A small network was shown many inputs. Here are its activations along a few directions, one row for each input.
Each table varies a few parts of the input and shows all the possible inputs, shuffled.
A made-up example of a description, with smaller parts first: ring(8) and (point or ring(11) or (values(2) and line(6))).
Shared parts are said once, and a part with two or three values counts as separate values.

Other details of the inputs shift rows strongly along three fixed directions, in all tables alike. That doesn't count.

A family of inputs:
x1: 77 24 -32 27 -8 7 11 -17 -6 -30 11 -29 -12
x2: 26 15 30 47 -11 -20 -20 43 25 -43 -61 45 5
x3: 23 -2 -10 63 7 -10 -24 39 33 -4 -69 45 39
x4: -29 -42 -28 -52 -30 -15 -52 34 -17 39 8 27 -47
x5: -37 12 44 21 16 5 3 -53 -10 -1 62 -22 -13
x6: 44 -24 -29 -17 -4 -10 10 25 -14 8 -10 -27 -15
x7: -15 -24 -45 -54 -8 -15 -6 -10 1 13 19 -25 -9
x8: 43 -80 -105 -21 -1 -30 -36 34 22 22 -39 -45 5
x9: 65 40 -32 42 28 25 75 -39 0 -15 -6 -37 36
x10: 27 13 -11 3 10 11 38 -24 7 -16 -8 -25 27
x11: -67 16 90 4 18 29 23 -37 -17 15 60 5 -22
x12: -35 -18 26 -30 0 4 -14 23 3 22 -17 32 17
x13: -63 11 -12 -38 10 12 -7 -17 -10 43 20 19 11
x14: -6 18 -1 -67 9 24 49 -39 -31 21 70 -47 -1
x15: 72 10 -33 13 21 20 78 -27 -10 -24 -7 -67 32
x16: 24 -85 -42 56 3 -26 -8 41 10 -2 -34 -44 -28
x17: -37 -31 -53 -64 13 8 -3 -4 -23 69 32 -6 -2
x18: 44 71 62 47 12 27 74 -23 -4 -60 -7 -5 41
x19: -21 31 -14 -51 -14 10 -5 -48 -24 7 63 -11 -37
x20: -76 -18 71 43 -8 -16 -43 6 18 -1 -8 46 -19
x21: 27 14 30 57 -24 -6 -23 49 10 -39 -58 56 -9
x22: -55 60 83 -12 -11 7 -16 -5 -2 -16 6 53 -1
x23: -23 13 43 13 -13 -13 -43 23 27 -18 -29 57 20
x24: -7 -24 -32 -31 -16 -30 -62 27 12 10 -2 7 -20
Description of these inputs: line(4) and (point or line(5)).
Changing only the line(4) part turns x24 into x6. The same change can be made to x23. Which row results? -> x14
Which other rows agree with x2 in the line(4) part? List them by row number. -> x7, x9, x10, x19, x20
Start at x12 and move only the line(4) part, one step at a time. The first step leads to x15. Which rows follow, in order? -> x10, x8
Start at x13 and move only the line(5) part, one step at a time. The first step leads to x15. Which rows follow, in order? -> x18, x22, x21
